A small network was trained on invented records. Each row is its activation on one of them, seen along a few directions.
After each row come some of the record's fields: G, B, K, C.
The largest differences between rows may come from other fields.
In the rows, 500 means zero.
Random noise pushes rows far along 9 fixed directions. That doesn't count. These rows show it; they differ only by the noise:
[543 340 320 538 517 623 775 593 680 509 313 653 217 445 445 478 453 608
 376 634 456 515 368]
[480 364 451 621 470 747 751 528 501 526 592 465 361 173 402 472 462 469
 363 529 356 561 363]
[185 787 806 746 611 462 560 498 278 432 579 316 687 642 490 484 671 814
 303 368 546 568 495]
[518 685 554 442 503 345 441 387 361 598 522 360 600 723 483 509 401 501
 572 406 546 356 362]
[164 656 570 580 587 428 778 404 521 615 298 448 458 788 400 489 553 686
 279 419 855 567 452]
[932 325 620 350 647 448 710 434 440 624 704 590 446 454  58 265 403 261
 377 536 517 360 518]
[278 573 616 560 446 635 580 442 424 550 581 265 607 526 446 456 493 527
 434 436 614 582 428]
[532 540 420 509 394 560 589 497 592 600 488 502 484 643 458 416 326 465
 533 540 571 567 372]
[401 542 374 902 613 325 651 355 271 590 508 537 379 231 483 511 285 480
 493 398 332 717 182]
[353 412 430 382 573 355 163 465 371 471 507 334 488 449 685 479 296 346
 752 652 523 376 347]
[466 569 610 439 533 464 677 471 602 643 518 548 535 821 273 285 411 440
 371 550 868 558 557]

[420 564 509 524 450 680 627 644 564 519 740 587 372  93 634 579 601 372
 317 557 336 257 510] => <G:g5 B:b8 K:k6 C:c1>
[232 430 662 697 698 457 459 646 545 345 443 530 504 544 503 306 607 686
 365 650 669 743 641] => <G:g5 B:b9 K:k6 C:c1>
[410 393 476 256 372 704 347 460 471 457 515 216 556 454 600 633 550 421
 634 498 494 314 514] => <G:g8 B:b2 K:k2 C:c2>
[241 874 600 769 488 396 444 538 399 561 674 501 665 524 626 361 419 457
 483 417 565 613 403] => <G:g1 B:b7 K:k4 C:c1>
[583 740 448 342 275 616 683 412 635 680 459 538 499 680 536 755 549 568
 433 310 521 293 528] => <G:g2 B:b8 K:k3 C:c3>
[401 327 522 316 474 718 531 506 545 505 579 436 411 303 481 522 548 339
 414 611 585 374 613] => <G:g2 B:b3 K:k2 C:c1>
[393 274 598 568 726 396 451 457 400 356 257 403 488 609 407 403 597 738
 513 539 593 702 459] => <G:g7 B:b7 K:k4 C:c3>
[762 735 653 551 431 453 427 430 314 492 729 377 744 566 450 509 504 519
 508 304 323 453 469] => <G:g2 B:b3 K:k6 C:c1>
[469 510 500 403 526 584 577 568 613 510 562 650 387 414 510 518 559 423
 364 615 545 349 638] => <G:g2 B:b3 K:k5 C:c1>
[591 534 719 389 714 325 450 515 339 473 656 491 514 375 425 452 668 428
 381 480 459 142 572] => <G:g5 B:b8 K:k6 C:c1>
[372 576 465 714 575 345 708 366 434 685 616 643 454 427 328 390 299 301
 408 446 680 750 434] => <G:g7 B:b4 K:k1 C:c1>
[429 453 580 401 521 582 486 478 436 484 570 304 500 310 482 527 642 470
 435 436 531 372 596] => <G:g3 B:b5 K:k6 C:c1>
[655 402 360 363 458 554 684 282 423 612 336 335 418 365 360 713 582 468
 511 281 382 340 369] => <G:g6 B:b5 K:k5 C:c2>
[533 519 459 551 493 414 345 523 425 490 663 581 488 334 606 485 324 278
 644 559 394 502 486] => <G:g9 B:b1 K:k2 C:c1>
[606 461 472 395 537 383 561 420 560 605 428 534 528 745 352 373 454 390
 517 492 756 516 519] => <G:g8 B:b2 K:k6 C:c2>
[587 229 438 312 428 610 540 317 401 582 557 252 463 266 325 510 376 203
 615 456 460 459 365] => <G:g1 B:b7 K:k5 C:c1>
[553 335 633 517 549 715 637 519 369 325 532 329 509 345 367 617 738 753
 339 453 228 444 538] => <G:g8 B:b4 K:k1 C:c1>
[444 432 441 212 472 505 259 562 575 449 349 392 514 671 671 535 518 500
 630 619 632 279 534] => <G:g6 B:b5 K:k3 C:c2>
[273 686 557 681 491 454 504 558 484 416 478 536 479 681 658 606 467 747
 435 569 421 535 459] => <G:g1 B:b1 K:k2 C:c3>
[505 268 365 391 350 695 425 509 650 388 195 363 497 731 551 545 500 668
 671 591 546 664 498] => <G:g6 B:b5 K:k2 C:c2>
[615 490 554 515 355 758 590 570 623 552 604 429 650 542 316 245 491 424
 451 522 561 683 506] => <G:g6 B:b3 K:k4 C:c1>
[494 526 429 685 276 714 604 422 458 564 499 346 555 387 532 661 455 572
 555 304 336 709 384] => <G:g3 B:b9 K:k3 C:c1>
[675 412 460 497 480 485 677 360 593 590 369 594 498 709 246 425 440 481
 491 461 655 726 557] => <G:g2 B:b3 K:k5 C:c1>
[621 707 610 569 365 634 554 709 626 446 669 663 635 765 524 458 511 705
 388 569 396 526 639] => <G:g8 B:b4 K:k3 C:c1>
[534 591 440 438 562 330 204 619 468 413 505 605 478 458 758 524 500 511
 616 632 374 296 487] => <G:g2 B:b3 K:k6 C:c1>
[511 299 509 245 516 624 425 562 582 461 565 455 495 426 446 443 556 350
 514 626 598 357 646] => <G:g8 B:b2 K:k1 C:c2>
[688 537 291 665 471 378 455 385 412 564 308 495 482 413 538 517 426 459
 718 264 348 620 234] => <G:g9 B:b5 K:k4 C:c2>
[444 480 509 475 487 585 646 440 480 577 551 453 381 348 455 618 509 428
 388 466 479 345 484] => <G:g5 B:b9 K:k2 C:c1>
[410 418 366 822 544 401 545 440 412 401 260 461 444 442 580 537 468 729
 597 445 359 839 259] => <G:g1 B:b7 K:k6 C:c1>
[149 432 635 390 568 638 343 614 486 369 620 405 484 369 677 527 582 475
 424 738 593 350 682] => <G:g6 B:b3 K:k2 C:c1>
[490 505 335 569 465 621 689 633 658 485 316 586 300 510 554 505 497 673
 407 575 393 459 310] => <G:g1 B:b4 K:k4 C:c1>
[586 171 382 429 483 674 585 495 574 409 316 451 380 463 401 523 535 560
 533 566 462 586 501] => <G:g8 B:b2 K:k2 C:c2>
[756 774 645 315 455 438 576 431 373 659 751 440 622 548 350 623 597 400
 403 276 395  88 553] => <G:g8 B:b9 K:k1 C:c1>
[569 922 424 500 269 644 625 557 552 666 670 486 575 510 605 598 506 473
 423 319 335 207 337] => <G:g8 B:b4 K:k4 C:c1>
[374 593 500 513 518 379 574 362 574 524 130 480 553 914 450 570 625 697
 528 320 810 691 567] => <G:g9 B:b5 K:k5 C:c2>
[433 466 521 634 629 328 422 462 390 441 524 574 451 382 536 521 434 460
 542 541 417 552 492] => <G:g5 B:b8 K:k5 C:c1>
[620 308 532 687 592 525 594 596 473 335 505 586 398 391 366 434 504 687
 406 625 214 656 441] => <G:g1 B:b1 K:k5 C:c3>
[721 457 402 305 317 513 458 215 400 678 470 288 551 538 424 653 353 323
 704 283 474 411 356] => <G:g2 B:b8 K:k3 C:c3>
[359 315 597 616 644 485 517 449 393 439 628 530 451 293 407 460 440 428
 451 599 508 699 552] => <G:g7 B:b7 K:k1 C:c3>
[663 332 538 759 762 294 420 570 342 286 437 625 467 444 459 350 513 702
 556 598 285 719 421] => <G:g7 B:b4 K:k6 C:c1>
[396 494 482 731 564 405 543 531 561 565 669 729 521 454 450 261 336 284
 471 621 718 834 582] => <G:g8 B:b2 K:k6 C:c2>
[605 457 577 352 736 292 410 599 457 460 688 692 384 383 518 439 475 359
 443 724 470 150 580] => <G:g1 B:b4 K:k6 C:c1>
[711 293 446 344 296 732 366 529 521 380 351 249 584 594 538 574 519 632
 727 457 321 548 435] => <G:g9 B:b1 K:k3 C:c1>

Here are new rows. What are their fields?
[382 522 483 357 366 718 481 615 715 567 654 625 497 420 602 479 490 291
 442 599 685 473 691] => <G:g2 B:b2 K:k3 C:c2>
[699 472 475 473 422 486 481 293 314 648 644 315 601 342 378 477 384 234
 607 342 427 500 328] => <G:g2 B:b3 K:k6 C:c1>
[560 541 556 558 399 583 489 556 576 445 455 453 603 693 473 513 547 699
 517 479 438 614 525] => <G:g5 B:b9 K:k1 C:c1>
[280 627 576 550 607 441 324 649 433 396 531 520 488 325 765 645 675 635
 463 521 412 317 601] => <G:g3 B:b9 K:k3 C:c1>
[724 599 415 421 584 308 650 423 432 692 593 701 374 423 418 564 414 303
 405 406 463 184 443] => <G:g8 B:b2 K:k3 C:c2>
[520 586 491 694 524 303 341 361 255 436 440 383 664 632 540 584 449 647
 688 332 349 659 386] => <G:g8 B:b2 K:k1 C:c2>
[486 497 533 254 342 816 811 475 618 590 376 291 415 532 419 774 755 684
 265 338 506 166 515] => <G:g5 B:b9 K:k3 C:c1>
[516 297 436 615 436 806 488 738 675 331 465 575 424 322 545 317 541 582
 470 716 382 721 510] => <G:g2 B:b3 K:k4 C:c1>
[334 733 608 768 564 454 548 613 466 430 568 599 576 582 580 432 571 715
 392 499 512 647 509] => <G:g7 B:b4 K:k6 C:c1>
[519 507 453 425 496 420 349 595 507 482 562 583 487 461 647 506 389 443
 601 612 426 386 486] => <G:g1 B:b7 K:k3 C:c1>
[518 133 416 663 649 360 312 443 356 284 249 443 401 412 539 498 399 639
 730 603 317 768 377] => <G:g5 B:b8 K:k2 C:c1>
[330 367 697 283 610 482 397 433 352 473 554 262 579 471 446 482 565 423
 489 521 683 357 599] => <G:g1 B:b7 K:k3 C:c1>
[373 549 512 550 378 754 673 540 580 540 643 488 537 375 462 516 564 450
 366 458 537 550 578] => <G:g8 B:b2 K:k1 C:c2>
[615 337 326 614 391 589 421 487 559 490 531 553 481 329 513 443 276 363
 699 624 348 776 428] => <G:g6 B:b3 K:k5 C:c1>
[503 463 595 503 523 628 517 573 576 344 442 469 517 511 497 495 661 705
 384 491 503 546 604] => <G:g2 B:b8 K:k6 C:c3>
[674 502 352 571 432 543 584 549 664 500 441 647 438 523 484 415 387 483
 485 535 498 648 442] => <G:g2 B:b3 K:k6 C:c1>
[385 477 454 534 456 527 411 550 514 407 454 465 428 560 655 580 396 604
 569 640 378 488 404] => <G:g1 B:b1 K:k2 C:c3>
[382 438 335 329 431 524 515 420 530 572 379 412 398 527 605 698 419 477
 549 516 528 332 412] => <G:g8 B:b4 K:k3 C:c1>
[727 649 589 596 524 437 485 551 412 435 482 506 653 724 426 415 600 714
 497 371 380 484 469] => <G:g8 B:b2 K:k4 C:c2>
[590 334 493 581 535 524 405 523 354 445 618 457 519 148 515 494 464 405
 588 469 275 584 454] => <G:g9 B:b1 K:k3 C:c1>
[520 526 282 439 154 693 460 553 809 604 343 436 531 789 608 462 324 480
 692 558 629 635 361] => <G:g5 B:b9 K:k6 C:c1>
